Each row below holds a small network's activations on one input, seen along a few directions.
Each table varies a few parts of the input and shows all the possible inputs, shuffled.
A made-up example of a description, with smaller parts first: ring(8) and (point or line(11) or (values(3) and line(6))).
Shared parts are said once, and a part with two or three values counts as separate values.

Other details of the inputs vary at random and push rows far along two fixed directions, the same in every table; ignore that.

A family of inputs:
r1: [ 10  20 -14  18  21  17 -16  12 -18  12  10]
r2: [ -1 -14  -4  14  12   2 -25  29 -29  23   8]
r3: [-26 -19  31   6  -3 -15  17   2  29  -4   5]
r4: [ -5   3   3 -60  -5  34 -20  15 -69  -5  15]
r5: [  8   6 -17  20   2  12 -32  -9 -22  13  -6]
r6: [ -4 -16  -7   4 -20 -20  29   4  29  10 -19]
r7: [ 15   1 -22  19  13  -8 -19   2 -30  15  10]
r8: [-12 -11  10  10 -16 -21  10 -23  34 -15  -3]
r9: [-11  -4  12  13  -2 -25  21 -22  27 -17   7]
r10: [  2   3  -5 -56 -15  19 -13 -23 -33 -24   3]
r11: [-15 -12  15  18  18   7 -10   8   2  10  -2]
r12: [ 18   1 -11  20  -1  23 -23   7 -19  15 -12]
r13: [ -1 -16  17   9 -19  -9  19  -9  38 -12 -10]
r14: [ 10  -8   2  21   2  13  -9  -3  11   3 -16]
r15: [ 2 11 -2 20 24  7 -3  1 11  1  6]
r16: [ -2   2  -2 -10  -9 -20  27  17  24   7 -11]
r17: [ -9   3  13   8   3 -15  24  -4  38 -13  13]
r18: [  8  12 -15  23  15   7 -19  -7 -30  10   4]
r19: [ 11   8   8  16  14   9  -8   9  15   3 -11]
r20: [ -7  11 -11 -84 -18  -4  36   5 -21 -19  19]
r21: [  0   0  23   5  -7 -13  19   4  42 -11  -4]
r22: [-11  -4 -14 -74 -37 -13  24 -17 -15 -16   1]
r23: [  0   4  -3  25  19  -3  -6 -17   0  -2   0]
r24: [ 19  17  -5  15  11  19 -22  20 -15  15  -7]
Each input here is: line(4) and (point or ring(5)).
Question: Changing only the line(4) part turns r20 into r1. The same change can be made to r6. Which row results?
Answer: r12
Question: A walk changes only the ring(5) part. It starts at r8 and steps to r9. List the rest of the walk in order.
Answer: r17, r21, r13
Question: Which other rows does r21 become when the line(4) part takes its other values? List them by row number.
Answer: r16, r19, r24
Question: Which other rows agree with r10 in the line(4) part? List them by row number.
Answer: r11, r14, r15, r19, r23

A family of inputs:
r25: [ 37   9  -7  -7   6  36 -64   4 -40  -1   5]
r26: [ 15  -4  13  23  -8  -2  -2  -8  35 -10  -8]
r27: [-21  18 -13 -85 -26  -8  41 -24 -18 -26   7]
r28: [ -8   8  -9  24  12 -14   4 -24  19  -3  -2]
r29: [ 22   6   0  -3  19  45 -50   5 -55   0   7]
r30: [ -1   4  -7 -92 -41  -1  41   5  -7 -19  -8]
r31: [-17 -13  -4  21  -7 -17   0  -2  12  16 -10]
r32: [ -7 -18 -11  20  -7 -22  12  10   8  22 -11]
r33: [ 33 -12   2   4   2  27 -58  -3 -55  -8  22]
r34: [-14 -17   6  21  -2 -13  -7 -13  18   3  -8]
r35: [-29  11  12 -91 -20  -3  36   6 -10 -23  15]
r36: [ 39  13 -13   6  16  27 -47 -14 -54 -14  28]
r37: [ -1   4  -5  17  -8  -7  -1   4  28  12 -19]
r38: [ 1 -8 20 28  5  7 12 -7 21 -8 -6]
r39: [ -9  -1   0  14  12 -16  19  29  16  19   4]
r40: [-16   1  17  16  18  -9   0   6  26   0   6]
r41: [ -5  -6  -5  20   5  -2  25  17  10  20 -17]
r42: [ -3  -3  25  22  13  -8   5   5  27 -10  15]
r43: [ -1   7 -26  22   7 -23  23  -1   8  17  -4]
r44: [-16   0   3  21   5   2  13   5  14  14 -17]
Question: What is each input in this table made of?
Answer: line(4) and values(5)
Question: Changing only the line(4) part turns r30 into r37. The same change can be made to r39. Which row results?
Answer: r35
